These are the activations of a small neural network, seen along a few directions. Each row is one input.
In each table, some parts of the input vary, and every possible input appears once, in random order.
Descriptions start from the smaller parts, as in this example, which fits no table here: one of 2 separate values, together with either a single point or one of 11 places along a line or (one of 4 places along a line, together with one of 5 places around a ring).
Shared parts are said once, and a part with two or three values counts as separate values.
In the rows, zero is written as 128.

Other details of the inputs vary at random and push rows far along three fixed directions, the same in every table; ignore that.
To show where, the next rows are all for the same input, with only those details redrawn:
[175 118 115 117  90 102 149 172 189 132 134 173 145  72 185]
[155 125 151 201 140 134 136 111 150 112  52 163 131 133 148]
[166 120 124 130 103 108 143 157 176 131 121 167 139  89 172]
[ 97 121 128 120 156  94 122 135 162 166 134 129 131 107 149]
[170 120 123 123  98 109 142 160 175 131 127 167 138  89 170]
[162 130 129  73  88 117 115 147 123 149 173 138 114 128 119]
[ 86 121 128 124 166  91 121 131 163 169 131 126 131 108 148]
[145 136 150 105 115 135 100 110  89 145 140 124 101 171  85]

Rows:
x1: [ 75 126 144 172 206 105 131  97 122 143 108 111 112 142 132]
x2: [151 133 138 219 158 133 148 108 146  90  63 160 123 125 147]
x3: [132 139 136  78 110 132  86 119  87 156 186 121 103 172  62]
x4: [103 137 147 144 159 153 119  94  67 120 116  92 116 183  98]
x5: [ 97 129 151 139 141 148 104  86  92 131 101 100 117 183  73]
x6: [176 143 163 173 109 178 128 102  97 100  54 145 126 176 115]
x7: [196 123 146  93  82 181 144 143  60 120 117 156 114 135 101]
x8: [ 70 117 106 108 144 105 120 139 169 154 158 116 151 107 122]
x9: [120 134 131  71 102 152  91 125  77 148 176 102 125 169  81]
x10: [101 122 142 169 151 151 122  84  81  96 102  96 119 179  85]
x11: [164 141 117  74  95 113 126 145 112 130 177 120  95 114 129]
x12: [109 143 126  99 139 137 119 118  91 133 158  97 117 143 104]
x13: [122 112 143 203 142 142 144 110 155 102  59 148 153 139 137]
x14: [144 130 109  74  75 132 117 149 130 131 172 128 133 127 104]
x15: [172 131 129 136  98 127 126 141 148 123 111 156 124 114 144]
x16: [127 131 125 112 111 146 117 107  85 102 154 103 113 154  75]
x17: [ 74 142 112  97 169 103 135 138 141 157 144  88 125  97 162]
x18: [177 157 146 179 121 175 140 103  87  82  64 137 113 166 120]
x19: [160 113 126 140 111 109 146 159 177 131 129 173 146  95 171]
x20: [207 145 144 119  76 166 148 133  80  89 129 141 114 158 123]
x21: [ 82 115 112 102 129 119 110 128 142 145 163 110 145 122 100]
x22: [ 86 137 117  91 161 102 143 141 139 156 151  97 128 100 164]
x23: [165 132 148 180  97 173 122  98 108  84  57 138 124 167  97]
x24: [ 80 120 142 197 190 122 111  95 147 140  81 134 135 139 117]
x25: [165 114 125 146  96 132 122 141 145 115 125 162 141 115 139]
x26: [133 117 140 219 167 129 147 106 138  94  66 146 131 130 155]
x27: [ 69 141 136 162 187 134 116 107 136 154  82 113 139 146 129]
x28: [227 131 112  98  49 134 143 160 124  88 173 167 116 101 134]
x29: [ 55 128 128 192 201 121 133  90 139 117  85 102 132 134 118]
x30: [157 127  97 126  96 117 160 159 169  95 134 144 142  78 167]
x31: [122 136 146 212 161 157 134 107 148 112  42 151 151 144 139]
x32: [103 144 119 112 152 124 133 131 124 137 148 109 127 123 132]
x33: [163 129 123 128  92 149 132 147 144 115 123 155 152 116 140]
x34: [ 85 136 111 112 174  89 125 131 142 157 160 109 112 106 141]
x35: [147 109  98 138  95 121 156 154 166  87 135 140 153  75 168]
x36: [107 133 126  95 153  96 126 126 119 152 163 105 102 121 131]
x37: [150 117 115 159 126 115 144 139 152 104 123 148 133  92 165]
x38: [179 118 114 110  85 102 148 175 188 132 141 173 144  72 183]
x39: [130 137 132  84 108 137 121 110  77 117 159  91  99 159  84]
x40: [172 121 128 112 119 151 176 153  95 113 112 149 118  85 154]
x41: [194 141 125 102  58 157 133 128  88  80 137 122 103 142 102]
x42: [ 70 135 117  96 159 108 119 141 155 174 137 102 140 106 152]
x43: [ 80 125 131 120 163 115 130 137 150 164 131 120 150 124 151]
x44: [122 131 130  73 109 133 120 117  72 125 187  91 103 166  77]
x45: [132 130 142 105 109 158 106 121  83 134 143 115 132 178  93]
x46: [ 56 103 105 114 148 105 114 134 162 151 154 105 158 104 129]
x47: [ 98 111 127 105 116 136 105 119 107 135 157 104 138 160  86]
x48: [ 84 108 125 136 162 100 116 132 155 159 142 127 143 121 139]
x49: [ 76 125 104 103 159 105 135 145 145 148 163  98 144  91 163]
x50: [101 134 121 100 145 106 103 132 135 168 160 123 120 130 114]
Describe the family of inputs behind these rows.
> one of 2 separate values, together with either a single point or (one of 3 separate values, together with one of 8 places around a ring)
Changing only the choice among 2 separate values turns x30 into x14. The same change can be made to x44. Which row results?
> x13
Changing only the choice among 2 separate values turns x33 into x12. The same change can be made to x48. Which row results?
> x26
Change only the choice among 3 separate values in x9. List by row number the other rows that result.
> x25, x46
Change only the place on the ring of 8 in x2. List by row number the other rows that result.
> x1, x11, x26, x28, x34, x36, x37
Change only the choice among 2 separate values in x41. List by row number the other rows that result.
> x23

Rows:
x51: [184 143 161 200 128 201 161  87  81  50  51 111 104 144 132]
x52: [135  90 103 180 103 128 184 170 212  83  68 164 185  70 196]
x53: [ 98 160 123 114 182 131 127  94  59 156 105  94 109 186 134]
x54: [ 90 116  79  65 117 112 105 150 137 143 198 100 154  90 115]
x55: [104 104  97  84 129  85 110 157 126 151 215 108 110  95 134]
x56: [176 134 119  26  42 162 121 156  71 119 245 127 144 154  79]
x57: [ 87 100 152 140 156 118 114  92  86 131 120  93 101 181  84]
x58: [142 131 116  85  87 149 126 174 132 152 174 155 145 113 140]
x59: [165 157 129  82 101 116 129 155 152 147 185 152 139 124 144]
x60: [127 153 147  86 123 144  94  88  50 122 181  73  89 233  26]
x61: [220 111 119 141   9 170 168 155 150  60  95 178 160 102 145]
x62: [169 136 149 201 105 154 143  97 124  62  52 135 111 183 103]
x63: [147  95 105 185 120 131 185 170 210  84  84 167 199  74 197]
x64: [172 144 154 205  90 158 140  80 122  65  48 139 110 173 101]
x65: [157 144  81  69 102 114 164 148  96 112 173 115 127 122 175]
x66: [156 138 119  69  79 108 129 165 162 145 156 133 118 126 134]
x67: [187 157 117  11  52 140 140 159  34 106 218  89  98 131 105]
x68: [168 143 121  75  96 111 131 165 160 145 172 137 133 130 135]
x69: [ 77 130 117 105 188 108 160 156 184 169 133  94 137  41 212]
x70: [ 74 115 146 178 201 104 123 123 148 173 111 143 126 119 164]
x71: [100 122 163 131 160 122  82  79  95 162 108 116 107 163  90]
x72: [191 106 165 208 123 158 143  96  93  68  70 151 125 183 107]
x73: [110 105  95  75 129  80 102 141 132 149 208 107 125  89 126]
x74: [142 125 115  66  74 138 111 152 146 147 151 143 155 100 127]
x75: [ 83 118 150 158 173 125 109  94  79 137 150 111  99 171  98]
x76: [ 81 115 156 170 209 101 127 114 150 171 113 143 149 124 162]
x77: [129 161 127  91 117 142  65  76  49 116 177  74  80 204  22]
x78: [ 69 144 133 158 183  96 109 100 188 158  82 122 136 113 146]
x79: [172 148 148 202 106 154 122  74 127  60  55 143 119 162 103]
x80: [152 146 123  72  69 108 126 149 163 152 154 135 118 114 134]
x81: [ 69 141 143 145 200 125 146 124 137 145  75  94 120  97 176]
x82: [169 145 159 192 125 185 160  98  78  49  44 114 103 144 135]
x83: [ 80 113  97  55 106 112 112 141 145 146 191 103 157  92 117]
x84: [ 99 122 146 149 173 124  83 105  85 164 124 113  92 162  98]
x85: [ 88 139 157 134 168 164 106 100  88 159 123 121 150 182  89]
x86: [240 101 134 147  20 137 165 146 143  66 108 185 130 101 156]
x87: [ 86 134 127 131 161 152  79  99  97 155 106 106 136 157  79]
x88: [246 142 102 167  37 147 149 163 155  46 120 177 119 104 156]
x89: [ 65 113 133 155 192 129 133 132 163 163  89 122 172 131 141]
x90: [141 112 116  63  74 138 131 175 143 148 148 137 148 120 128]
x91: [124 123 156  83 111 137  72  68  34 130 173  87  84 198  31]
x92: [ 50 115 133 151 164 125 128 117 167 169  73 120 158 114 140]
x93: [ 70 144 108 131 176  79 135 163 212 179 154 139 140  77 194]
x94: [156 119  98  74 116 114 178 151 115 116 173 159  93  63  89]
x95: [165 128 111  64 120 119 167 158 120 148 156 174  92  68  94]
x96: [157 110 135  75  75 105 125 149 138 162 157 146 118 107 139]
x97: [ 73 141 110 102 187  81 164 169 162 168 122 106 149  50 214]
x98: [ 92 108 162 127 163 119 103 103  96 167 106 107 100 180  94]
x99: [ 78 146 115 169 195  97 101 109 180 155  89 119 134 110 144]
x100: [ 84 101 148 163 205  96 130 123 158 169  99 128 143 130 153]
x101: [160 142 143 244 150 137 167 108 179  66  58 171 160 126 173]
x102: [231 117  99 161  31 176 151 173 137  50 112 181 149  97 150]
x103: [ 59 112  88 127 169 102 123 175 194 177 136 129 164  59 182]
x104: [ 71 106 143 179 206  97 138 106 145 139 130 128 151 121 156]
x105: [ 94 157 134 148 169 127  84 103 109 154 119 103  91 169  92]
x106: [ 65 129 134 150 160 159 112 104  85 131 139 104 129 171  87]
x107: [172 116 113  84  97 105 101 152 132 150 169 147 124  97 136]
x108: [177 156 151 224 115 169 136  95 108  61  75 155 107 180 112]
Changing only one part turns x72 into x100. The same change can be made to x88. Which row results?
> x105
Changing only one part turns x101 into x59. The same change can be made to x56. Which row results?
> x85
Describe the family of inputs behind these rows.
> one of 2 separate values, together with either a single point or one of 4 places along a line or (one of 3 separate values, together with one of 8 places around a ring)
Change only the choice among 3 separate values in x86. List by row number the other rows that result.
> x61, x64
Change only the place on the line of 4 in x81. List by row number the other rows that result.
> x53, x69, x97
